Each row below holds a small network's activations on one input, seen along a few directions.
In each table, some parts of the input vary, and every possible input appears once, in random order.
A made-up example of a description, with smaller parts first: one of 3 separate values, together with either a single point or one of 11 places around a ring or (one of 5 places around a ring, together with one of 6 places along a line).
Shared parts are said once, and a part with two or three values counts as separate values.
In the rows, 128 means zero.

Other details of the inputs vary at random and push rows far along two fixed directions, the same in every table; ignore that.
These rows show it; all are for the same input, with only those details redrawn:
[129 125 145 124 136 143 124 129 116 132 134 114 117 141 138]
[122 103 220  53 153 185 107 104 107 172 149 113 114 177 146]
[116 159 114 171 152 136  99 132 106 116 125 119 134 117 134]
[112 163 121 168 159 143  90 128 102 120 126 120 137 119 134]
[172  74 107 116  68  93 211 162 155 111 134 103  80 141 134]

Rows:
R1: [123 161 115 149 148 137  82 124 109 133 113 166 174 100 123]
R2: [178  70 104  82  65  97 199 155 164 125 129 147 118 130 125]
R3: [129 147  48 208 119  88 117 156 126  99 107 134 142  67 108]
R4: [166  58  95  98  70  88 204 161 163 122 135 118  94 135 117]
R5: [ 79 170 150 109 134  92 152  67 191 120 145 149 147 120 111]
R6: [124 159 119 145 145 140  79 123 109 134 112 164 173  89 122]
R7: [128 106 202  27 149 184 104 102 126 178 142 157 145 174 132]
R8: [122 159 121 177 145 133  95 132 103 119 116 119 132  99 132]
R9: [112 163 121 168 159 143  90 128 102 120 126 120 137 119 134]
R10: [129 145  50 205 122  87 122 155 126 101 110 134 141  84 109]
R11: [170  80 100 118  71  95 214 164 165 107 133 104  78 152 131]
R12: [116 163 127 175 156 137  89 127  98 123 119 123 136 114 133]
R13: [113  95 200  38 160 181 100 106 123 179 147 128 127 183 124]
R14: [ 72 120 223  28 131 150 129  35 160 163 128 143 140 178 128]
Q: What is each input in this table made of?
A: either one of 2 separate values or (one of 3 separate values, together with one of 4 places along a line)

Rows:
R15: [150 128 144 111 134 136 128 139 122 138 132 137 131 135 133]
R16: [148  86 196  50 112 161 124 112 121 174 136 148 133 138 135]
R17: [151  60 139  74  93 122 179 138 144 141 136 112  89 181 129]
R18: [ 76 161 132 126 125  86 151  79 183 121 133 148 151 124  99]
R19: [132 161  39 222 114  81 161 170 141  70 130  96 110  98 127]
R20: [104 168  89 173 176 124  69 126 105 121 121 146 162 103 116]
R21: [132 151 100 199 116 102 145 140 119  97 128 103 113  97 138]
R22: [113 129 190  66 175 188  77 110 100 169 148 135 155 161 136]
R23: [109 136 171  78 174 186  65 112 107 166 138 155 167 137 124]
R24: [116 152 104 191 132 109 124 132 124 101 121  98 112 102 126]
R25: [162  71  92 102  82  90 181 151 164 130 131 144 112 121 116]
R26: [135 128  84 167 112  95 132 148 131 106 105 127 132  94 119]
R27: [ 95 172 114 127 115  97 155  73 174  93 115 152 149 121 130]
R28: [155  70 114 109  83  87 210 150 168 114 148  93  64 147 126]
R29: [174  63 166  57  83 137 198 147 147 147 137 111  79 184 141]
R30: [109 174 136 165 169 150  60 113  83 133 121 145 170  97 136]
R31: [135 141  84 192 110 110 134 147 110 100 107 122 127 108 138]
R32: [125 131 103 143 135 142 120 147 118 116 125 120 128 145 133]
R33: [111 117 170 103 142 162 102 111 103 148 122 111 120 154 130]
R34: [ 99 154 152 124 168 165  51 104 100 154 114 149 168 103 114]
R35: [139 126 168 112 137 143 141 125 128 138 148 107  98 150 144]
R36: [147 137 128 123 130 140 110 142 123 139 123 156 147 117 124]
Q: What is each input in this table made of?
A: either one of 2 separate values or (one of 4 places along a line, together with one of 5 places around a ring)
Q: What sort of input is R33?
A: one of 4 places along a line, together with one of 5 places around a ring

Rows:
R37: [123 108 162  94 126 132 111 111 128 155 114 138 136 129 117]
R38: [127 125 138  85 145 142 116 126 139 146 139 150 138 141 114]
R39: [152  96 182 113 147 172 115 155  87 160 144  89  85 170 146]
R40: [143 144 109 153 103  93 172 131 143  93 128 119 114 121 139]
R41: [183 109  56 159  55  56 219 166 169  84 117 143 112  96 135]
R42: [157 110  77 165  53  61 216 149 166  89 124 107  92  95 125]
R43: [114 132 160  93 130 150 141 109 139 131 137 122 122 171 139]
R44: [129 181  62 227 182 163  32 172  49 105 107 126 165  77 137]
R45: [ 72 208  83 229 180 118  50 104 101 101 102 128 157  79 116]
R46: [131 120 172 100 116 143 121 110 129 150 127 141 140 116 131]
R47: [111 129 149  95 149 144 125 116 147 135 145 118 123 154 126]
R48: [ 99 107 152 102 142 135 124 108 135 144 142 115 123 149 125]
R49: [134 122 146  86 125 149 131 118 136 144 131 155 141 158 132]
R50: [116 103 144  93 140 134 118 118 126 154 134 140 144 136 109]
Q: The inputs of R48 and R50 match in every part but one. If R40 is changed in the same way as R48 into R50, which row does it become?
A: R41
Q: What is each input in this table made of?
A: one of 2 separate values, together with either a single point or one of 6 places around a ring
